Look-ups in named tables: a row name and a column name give one cell, copied from the table.

Table sikad
columns: verufe, lusemum
tel: [6.1, 5.1]
kero: [0.5, 2.4]
kelo: [3.2, 3.2]
fod: [8.8, 0.1]
nireku: [4.3, 4.7]
bador: [4.3, 5.0]
lanibuf: [4.9, 1.7]
lat: [5.1, 4.4]
peduge: [3.1, 3.4]
riru: [2.7, 5.1]
vovapin: [5.6, 1.0]
pudebub: [4.8, 5.6]

verufe of kero: 0.5
verufe of tel: 6.1
verufe of lat: 5.1
lusemum of riru: 5.1
verufe of bador: 4.3
lusemum of vovapin: 1.0
lusemum of pudebub: 5.6
verufe of fod: 8.8
verufe of nireku: 4.3
lusemum of kelo: 3.2
lusemum of nireku: 4.7
lusemum of lat: 4.4
lusemum of bador: 5.0
verufe of lanibuf: 4.9
verufe of kelo: 3.2
Row with the largest lusemum: pudebub

Table git
columns: zonak, pakape, nop, radig
tov: [49.30, 37.12, 53.83, 48.21]
segenit: [16.79, 33.10, 52.20, 44.94]
lim: [29.94, 46.91, 22.48, 56.89]
gugog: [41.06, 38.27, 47.86, 49.56]
dis: [14.74, 44.16, 37.73, 35.44]
vugin: [54.57, 41.06, 46.26, 50.64]
mibopup: [52.67, 49.30, 41.59, 39.28]
gabom: [43.65, 53.12, 31.04, 46.72]
nud: [17.22, 45.65, 39.08, 33.36]
kog: [14.76, 44.90, 41.05, 32.46]
kemo: [9.41, 20.81, 27.74, 84.85]

zonak of dis is 14.74
radig of gabom is 46.72
pakape of nud is 45.65
pakape of gugog is 38.27
nop of nud is 39.08
pakape of gabom is 53.12
pakape of kemo is 20.81
nop of dis is 37.73
pakape of lim is 46.91
zonak of gugog is 41.06
pakape of tov is 37.12
zonak of lim is 29.94
radig of vugin is 50.64
zonak of mibopup is 52.67
nop of kemo is 27.74
pakape of dis is 44.16
zonak of gabom is 43.65

bes:
,rala,suso,dimenuz,galon,naz,zuv
dek,50098,33884,24651,48312,67496,61509
disok,48743,38252,50147,36807,37104,29040
nem,39707,42564,39429,40263,40312,38025
linaza,51425,35368,55896,47100,33999,30015
tovuz,47107,34741,49076,39386,40559,35149
zakiga,47886,51130,36594,34489,42719,38420
vinuk,17149,23912,34186,23083,25507,42138
gad,15197,24657,26353,26655,23270,38171
lutufa,40373,40745,40883,40597,40550,40018
gel,32389,79660,28907,33351,47648,23983
kuz,46965,36391,46969,36059,38392,34725
nul,47625,38716,47297,35796,37486,31696
mani,43364,34137,37991,43172,51036,48366

tovuz, galon => 39386
mani, naz => 51036
vinuk, rala => 17149
linaza, suso => 35368
gad, dimenuz => 26353
nem, galon => 40263
dek, rala => 50098

sedolav =
fields: sigor, giv, tikore
tuve: [3.093, -0.866, -0.046]
zitu: [2.850, -5.630, -5.636]
gel: [7.043, -9.773, -7.665]
lonudi: [0.205, -1.212, 2.923]
tiduzo: [1.246, -2.024, -2.266]

tiduzo, giv -> -2.024
lonudi, giv -> -1.212
tiduzo, tikore -> -2.266
tuve, tikore -> -0.046
zitu, tikore -> -5.636
tuve, sigor -> 3.093
gel, giv -> -9.773
lonudi, tikore -> 2.923
tiduzo, sigor -> 1.246
tuve, giv -> -0.866
gel, tikore -> -7.665
zitu, sigor -> 2.850
gel, sigor -> 7.043
zitu, giv -> -5.630
lonudi, sigor -> 0.205

tuvego:
         biv  pinifod  nove  fumevuv
folam    269      588   552      691
dev      240      416   518      872
selivam  256      493   531      773
ranamaf  257      499   532      767
rudum    232      383   516      929
kofos    273      623   560      669
migabi   248      453   524      819
radefit  251      469   526      800
med      273      802   600      611
bub      270      595   553      686
satopu   274      792   598      612
nateda   257      503   533      763

What is the pinifod of kofos in tuvego?
623
What is the biv of dev in tuvego?
240
What is the fumevuv of folam in tuvego?
691
What is the nove of med in tuvego?
600
What is the pinifod of bub in tuvego?
595
What is the fumevuv of kofos in tuvego?
669
What is the nove of satopu in tuvego?
598
What is the fumevuv of ranamaf in tuvego?
767
What is the fumevuv of satopu in tuvego?
612
What is the biv of rudum in tuvego?
232
What is the fumevuv of med in tuvego?
611
What is the pinifod of folam in tuvego?
588

nerat =
,dadu,bopo,delu,gomir
rones,-2.7,-4.5,-0.6,1.6
gifo,-3.6,-1.4,-2.7,-6.0
nor,-2.5,-3.2,0.0,-0.7
mus,2.6,0.7,-1.9,4.3
gur,2.4,0.7,-2.9,4.2
tav,-0.1,3.0,-1.2,-6.1
nibuna,-0.3,-3.6,3.1,3.9
zuv,0.5,-3.1,3.4,4.9
rame,3.7,2.1,-0.4,2.9
pog,-3.5,-1.9,0.4,-5.8
batovi,2.4,1.8,-3.6,1.7
sos,-3.6,-2.0,0.5,-5.7
dabo,0.0,-3.7,-0.3,6.6

rame, bopo -> 2.1
zuv, dadu -> 0.5
mus, delu -> -1.9
rame, delu -> -0.4
rones, dadu -> -2.7
mus, bopo -> 0.7
tav, gomir -> -6.1
zuv, gomir -> 4.9
nor, bopo -> -3.2
nibuna, gomir -> 3.9
gifo, gomir -> -6.0
Row with the largest gomir: dabo

mur =
|  | gubolis | torokar | zomol | mebimip | zop | zap |
|---|---|---|---|---|---|---|
| keb | 49.8 | 62.7 | 80.9 | 38.3 | 63.9 | 74.9 |
| furufek | 45.2 | 45.9 | 43.2 | 43.7 | 43.8 | 44.8 |
| ber | 67.8 | 13.9 | 41.6 | 33.4 | 20.0 | 76.3 |
| zil | 46.4 | 49.0 | 47.2 | 48.8 | 39.9 | 48.3 |
| ras | 46.6 | 48.8 | 48.3 | 48.0 | 40.4 | 43.0 |
| berupe | 58.3 | 43.3 | 30.2 | 49.7 | 54.3 | 42.1 |
| bemifen | 48.0 | 45.2 | 41.1 | 43.0 | 42.8 | 45.7 |
| pagop | 41.7 | 46.4 | 51.3 | 43.9 | 49.2 | 55.9 |
| bapoka | 43.1 | 53.4 | 55.2 | 36.0 | 23.6 | 44.6 |
| nuda | 57.2 | 32.4 | 27.3 | 50.3 | 58.9 | 41.1 |
| zin | 46.2 | 46.9 | 49.8 | 43.6 | 38.9 | 42.0 |

What is the gubolis of zin in mur?
46.2
What is the torokar of furufek in mur?
45.9
What is the zap of berupe in mur?
42.1
What is the mebimip of zil in mur?
48.8
What is the mebimip of bemifen in mur?
43.0
What is the zomol of keb in mur?
80.9
What is the zap of bemifen in mur?
45.7
What is the zap of ras in mur?
43.0
What is the zop of ber in mur?
20.0
What is the torokar of ras in mur?
48.8
What is the zomol of ras in mur?
48.3
What is the zap of furufek in mur?
44.8

